A small network was shown many inputs. Here are its activations along a few directions, one row for each input.
In each table, some parts of the input vary, and every possible input appears once, in random order.
Descriptions start from the smaller parts, as in this example, which fits no table here: one of 6 places along a line, together with either a single point or one of 9 places along a line or (one of 2 separate values, together with one of 5 places around a ring).
Shared parts are said once, and a part with two or three values counts as separate values.

Other details of the inputs shift rows strongly along two fixed directions, in all tables alike. That doesn't count.

A family of inputs:
row 1: [  1  -6   0  -5  -4  -2   0 -10  -1  -6  -3   3   1]
row 2: [ 0 -4 -4  1 -3 -6  0  4  1 -5 -7  4  6]
row 3: [-8  7 -1  2  1 -2  0  1  3  1  6 -9  2]
row 4: [ 5 -3  1 -5 -3 -3 -1 -6  0 -6  0  4  4]
row 5: [-6  8  7  5 -1 -6  4 -3 -3  4  5 -2 -5]
row 6: [ 14  12  -4   7  24  32  -9  11  26  15  -3  10 -47]
row 7: [ -1   2   1   6   9  -4   7  -2   4   0   3 -12   3]
row 8: [  7   7  -1   1   6  -8   6  -7   1  -2  -1 -11  -1]
row 9: [-2 -9  2  0  0  0  0 -1  4 -4  3  3  9]
row 10: [  0   3   1   1   4 -13   2  -7  -3   2  -1  -3  -4]
row 11: [ -3   4   2   4 -12   0  -1   5  -2  -3  -1   4   2]
row 12: [-5 -4  3  1 -4  4 -1 -1  1 -5  8  3  6]
row 13: [ -3   6   2   8   5  -1   7  -1   2  -1   8 -11   1]
row 14: [ 7 -5 -2 -6 -6 -6  0  0 -1 -3  0  2  2]
row 15: [ 4  1  4 -3 -9 -3 -3  4 -5 -5 -3  0  0]
row 16: [  2  11   1  -3  -3  -6  -2  -3   0   2   0 -10  -1]
row 17: [ 14   7  -4   4  24  24 -16   8  22  18  -7  17 -50]
row 18: [ -7 -11   1   0  -1   1   1  -5   3  -4   0   1   5]
row 19: [-3 -5 -2  5 -4 -3 -2  6  2 -3 -3  2  8]
row 20: [ -2   2   6  -1 -10   1   0   7  -4  -4   1   2   1]
row 21: [ 4  0 -4  0 -7 -7 -3  2 -2 -5 -7  4  3]
row 22: [  4   3   1   1 -12  -4  -4   2  -4  -3  -5   3   1]
row 23: [-1  1  7 -1 -9  4  1 -3  0 -4  5  4  3]
row 24: [ -6  -1   6  -1 -10   5   2  -7  -1  -4   2   3   0]
row 25: [ 3 -8 -2 -4 -2 -5  2  3  2 -3  0  2  6]
row 26: [-3 -5  1  1 -7  1  0  5  0 -2  8  1  5]
row 27: [ -1 -10   0   0  -2  -2   1   4   3  -2   3   1   7]
row 28: [  8  -3  -7   4  18  34 -19  22  23   9  -4  21 -40]
row 29: [  3   4  -2   3  10  -7   9  -4   4  -1  -1 -10   2]
row 30: [ 2  8 -4 -4  2 -9 -1 -4  2  0 -2 -9  0]
row 31: [ 4 -3 -1 -5 -5 -6 -2  4 -4 -6 -5  1  1]
row 32: [-10   2   4   8   3  -6   2  -2  -2   3   7  -4  -2]
row 33: [  6  -1   3  -4 -10  -2  -2   0  -3  -2   2   1   1]
row 34: [  6  10   4   3   1  -5   5  -6  -1   0   1 -12  -3]
row 35: [-9 -7  2  1 -5  5  0 -5  1 -5  5  2  3]
row 36: [ -6   2  -2   1   5  -6   0   1   6   2   1 -10   5]
row 37: [  0   0   4  -1 -11   1   1   3  -1  -1   5   2   2]
row 38: [-6 -1 -1  6 -8  0 -2  7 -1 -4  1  3  5]
row 39: [ 0 -6 -1 -3  0 -6  0  6 -1 -6 -5  1  5]
row 40: [-5 12  2 -1 -3 -3  1  0  1  2  4 -8  0]
row 41: [ 5  0  6 -4 -8  0 -2 -6 -2 -4  2  3  2]
row 42: [-7 -2  3  6  8 -9  3 -2  1  4  3 -4  1]
row 43: [  0  -3   4  -4  -9   1  -1 -10  -2  -4  -2   2  -1]
row 44: [  2   7 -29 -14  41  43  11  -8 -80  60 -15   7  32]
row 45: [-2  4 -5 -3  6 -9  2 -1  5  1 -2 -9  4]
row 46: [-3 -8  1  1 -1 -2 -1  8  0 -5 -1  0  6]
row 47: [-3 -9 -1 -4  0 -2  3 -7  3 -5 -4  3  4]
row 48: [ 2 -7  0 -4  1 -3  1 -3  3 -6  0  4  7]
Description of these inputs: one of 6 places around a ring, together with either one of 3 separate values or one of 5 places along a line.
Changing only the place on the ring of 6 turns row 29 into row 7. The same change can be made to row 48. Which row results? -> row 9
Changing only the place on the ring of 6 turns row 37 into row 14. The same change can be made to row 24. Which row results? -> row 1
Change only the choice among 3 separate values in row 40. List by row number the other rows that result. -> row 5, row 6
Which other rows agree with row 38 in the place on the ring of 6? List them by row number. -> row 3, row 12, row 13, row 26, row 28, row 32, row 35
Change only the place on the ring of 6 in row 21. List by row number the other rows that result. -> row 2, row 11, row 19, row 22, row 38

A family of inputs:
row 49: [-11   7   8 -11 -24 -53  27 -27 -59  -4  -1 -26  57]
row 50: [-14 -15  26   9 -26 -32   2 -18  25 -35  10   3  -5]
row 51: [ 15  -7  12  -8 -23 -10 -18   5  48 -31  -7  15 -35]
row 52: [  0  -4 -22 -16   2  28  18   3 -75  25  -4  -2  73]
row 53: [ 12  -3   6  10  25  -8 -14   1  68 -11  -8  13 -72]
row 54: [-13  -6  -8   0   9  38   7  -9 -51  32  -1  15  21]
row 55: [ -5  -4  16  11 -23  -2 -12   8  23 -11   7  18 -27]
row 56: [-16   7  12   4  -5 -31  21 -31 -32  -1   6 -21  28]
row 57: [-32  -7  13  -4 -32 -21  27 -29 -45  -8  23 -24  71]
row 58: [ 23  -2 -25   0  58  40 -21  11  44  26 -14  16 -57]
row 59: [ -7  -3  13  -6 -28 -14   6 -18 -40  -3   3   5  30]
row 60: [  4 -13   8  -6 -38 -35  -7   5  22 -40  -5  -3  11]
row 61: [  9   8 -36  -4  62  58  -4  12 -21  55 -14  10  -4]
row 62: [ 20  16  -6   5  30  30 -21   7  22  25  -9  25 -70]
row 63: [-11 -10  12  12 -10 -62   9 -10  26 -33   0 -22   7]
row 64: [-27 -16  -1  -7 -21 -30  25 -13 -40 -14  12 -21  83]
row 65: [-23  12   9   4  -7 -20  23 -24 -20   3  19 -33  36]
row 66: [-17  13  26  16 -34 -52   9  -6  13 -24  16 -20  -2]
row 67: [ -6   1 -17 -16 -16  11  10   5 -73  15 -11  -2  71]
row 68: [ -7  10  18  13 -17 -33   9   9  28 -27  19 -30   3]
row 69: [ 11  24 -19  -4  29  55  10  -3 -49  50   0  -4   8]
row 70: [-16   1  14  22   4 -24  -1  11  37 -15   9 -11 -25]
row 71: [ 23  -3 -27 -29  25  63   8 -10 -70  46 -15  17  31]
row 72: [-12  20  23  11 -41 -45   6  -4  21 -31  14 -28  -1]
row 73: [-21 -11  24  11 -43 -43  -1  12  13 -36  15  -4  13]
row 74: [ -5  16  -7  -3 -12 -22  10   7 -29  -1  -6 -22  39]
row 75: [ -4   1  -1  -2 -11 -44  11  -7 -30  -5  -7 -18  33]
row 76: [ 18  -5  18   4 -12   7 -15   1  61 -29   9  13 -47]
row 77: [ 11  13 -22  -4  27  25  10  10 -35  30  -7  -9  26]
row 78: [ 12 -17 -35 -18  41  57  -7  -1 -30  40 -14  22  10]
row 79: [-16  -3  10  18  -1 -44   7   5  27 -22   1 -15   3]
row 80: [ -1  10 -10 -11 -11  42   0  -1 -58  29  -4   9  27]
row 81: [-16 -15  12   9 -10  -7  -6  10  45 -25  19   0 -11]
row 82: [-19  -3  23   4 -55 -42   1  10  11 -44  14 -16  26]
row 83: [ 22 -16 -15 -10  40  55 -24   4  46  17 -10  37 -62]
row 84: [ 22   4 -17  -6  54  42 -15  -1  37  29 -11  17 -60]
row 85: [-11 -14  13   8 -32 -40  -4  16  20 -33   3   6  11]
row 86: [ -7   4  -3 -11 -16  25  22 -15 -72  20  10 -10  62]
row 87: [ 10 -17 -22   8  42  54 -26  31  35  20 -17  46 -55]
row 88: [ 10 -18  -7  -6  23  29 -11  -3  11  11 -14  32 -32]
row 89: [ 16   8 -16  10  36  24 -24  34  32  22 -17  24 -57]
row 90: [ 12 -19 -35 -11  44  60  -8   4 -44  46 -25  34   3]
row 91: [  9  12 -22 -16   5   1   8  -4 -58  22 -18 -15  41]
row 92: [ 25  12   2  -1   7  -3 -22  11  66 -15 -11   9 -73]
row 93: [-15  -9  24   7 -44 -37  11   6  17 -45  24 -21  30]
row 94: [ 17  28 -21 -14  23  46  -2  -8 -54  46 -14   5  -2]
row 95: [ -9  16  15  10 -25 -34  -2  15  27 -26   9 -23  -8]
row 96: [  1  10   1 -16 -11 -28  33 -29 -56   1   4 -35  63]
row 97: [  8  11 -10  17  47  52 -17  13  32  35  -7  24 -75]
row 98: [  8  -8 -12 -20   4  22   2 -10 -60  29 -16  21  25]
row 99: [-21   7  25   3 -24 -59  24 -37   4 -30  23 -40  34]
row 100: [ 11   1  19   1 -28  -5 -20   2  49 -31   2  14 -41]
row 101: [  8 -12  12   5   7  16 -21  -3  74 -18   9  21 -61]
row 102: [ 18 -18   4   0 -10  -9 -12  12  56 -34   0   8 -25]
row 103: [  7  17 -27   0  45  59 -10  23 -46  63 -14  18 -18]
row 104: [ 16   0   2   4   1 -26  -1   5  43 -24   0 -16 -17]
row 105: [-15 -18  15  19  -7  -8 -13  19  53 -27   9  14 -35]
row 106: [ -8  12 -23  -5  43  46   9   0 -52  53   1  -9  25]
row 107: [ 12  14  16   6  -6 -17   2 -10  38 -21  13 -15 -27]
row 108: [ -1 -21  12   2 -31 -44  -7   5  24 -36  -3   6   2]
Changing only one part turns row 67 into row 52. The same change can be made to row 82. Which row results? -> row 93
What do these inputs look like to the network? -> one of 2 separate values, together with one of 5 places around a ring, together with one of 6 places around a ring
A walk changes only the place on the ring of 5. It starts at row 94 and steps to row 107. List the rest of the walk in order. -> row 99, row 56, row 62
Change only the choice among 2 separate values in row 60. List by row number the other rows that result. -> row 91
Change only the place on the ring of 6 in row 61. List by row number the other rows that result. -> row 58, row 65, row 84, row 99, row 106
Change only the choice among 2 separate values in row 71. List by row number the other rows that result. -> row 96
Change only the place on the ring of 6 in row 83. List by row number the other rows that result. -> row 57, row 64, row 78, row 81, row 101

A family of inputs:
row 109: [-5  1  5  4 -4 -8  1 -6  7 -4  3 -4 -6]
row 110: [  2   5   3   1  -6 -14  -2   0   4  -6  -4  -3  -7]
row 111: [-5  4  6  3 -6 -4  0  3  8 -5  7 -6 -3]
row 112: [  0 -13   6  -4 -25   4  -8   7   4 -16   1  15   4]
row 113: [ 0 -5  2  0  4 -9  3 -7 12 -8  2 -5  0]
row 114: [-1  4  8  2 -6 -3  2 -6  8 -7  6 -5 -4]
row 115: [ -2 -16   6  -3 -21   0  -7   5   3 -15   0  17   2]
row 116: [-3  6  5  3 -7 -5 -1  2  9 -5  5 -5 -2]
row 117: [-2  5  5  2 -7 -4  1 -3  8 -5  5 -6 -4]
row 118: [ -6   0 -21 -12  21  24  14  -7 -67  37  -7  -6  48]
row 119: [-6  3  5  5 -3 -9  0 -1  8 -4  3 -2 -4]
row 120: [  4   2 -22 -15  19  20  14 -11 -69  36 -10  -4  46]
row 121: [-7  1  5  9 -3 -8  1  5  6 -5  4 -3 -3]
row 122: [ -4  -5   0   6   3 -10   2   6  11  -7   1  -4   3]
row 123: [  2   2   5   2  -5 -11   0  -3   5  -5   2  -2  -6]
row 124: [ -3  -3  -1   2   3 -11   0   1  12  -6   1  -4   2]
row 125: [ -5  10 -16  -6  11  30  14  -2 -71  37  -3  -5  44]
row 126: [ 4  6  5  1 -8 -7 -1  0  6 -6  3 -5 -5]
row 127: [  1 -22   1  -6 -15  -1  -7   6   8 -17  -4  16   8]
row 128: [  2  -4   1   0   3 -11   4  -3  11  -7   0  -3   0]
row 129: [ 35   6 -28   0  67  93 -34  25  30  54 -21  50 -94]
row 130: [-8  1  6  5 -2 -8  0  1  7 -4  5 -4 -4]
row 131: [  5  -1  -2  -2   1 -16  -1   1   8  -8  -7  -5  -1]
row 132: [-3  1  8  3 -2 -7  2 -9  7 -5  4 -3 -6]
row 133: [  5   9   3  -1  -9 -10  -2   3   5  -7  -2  -5  -5]
row 134: [ -2  -4   0   1   3 -10   2  -5  12  -7   0  -5   0]
row 135: [ 2  5  7  1 -7 -5  3 -2  7 -6  5 -4 -5]
Changing only one part turns row 128 into row 135. The same change can be made to row 127. Which row results? -> row 112
What do these inputs look like to the network? -> one of 3 separate values, together with either a single point or one of 8 places along a line
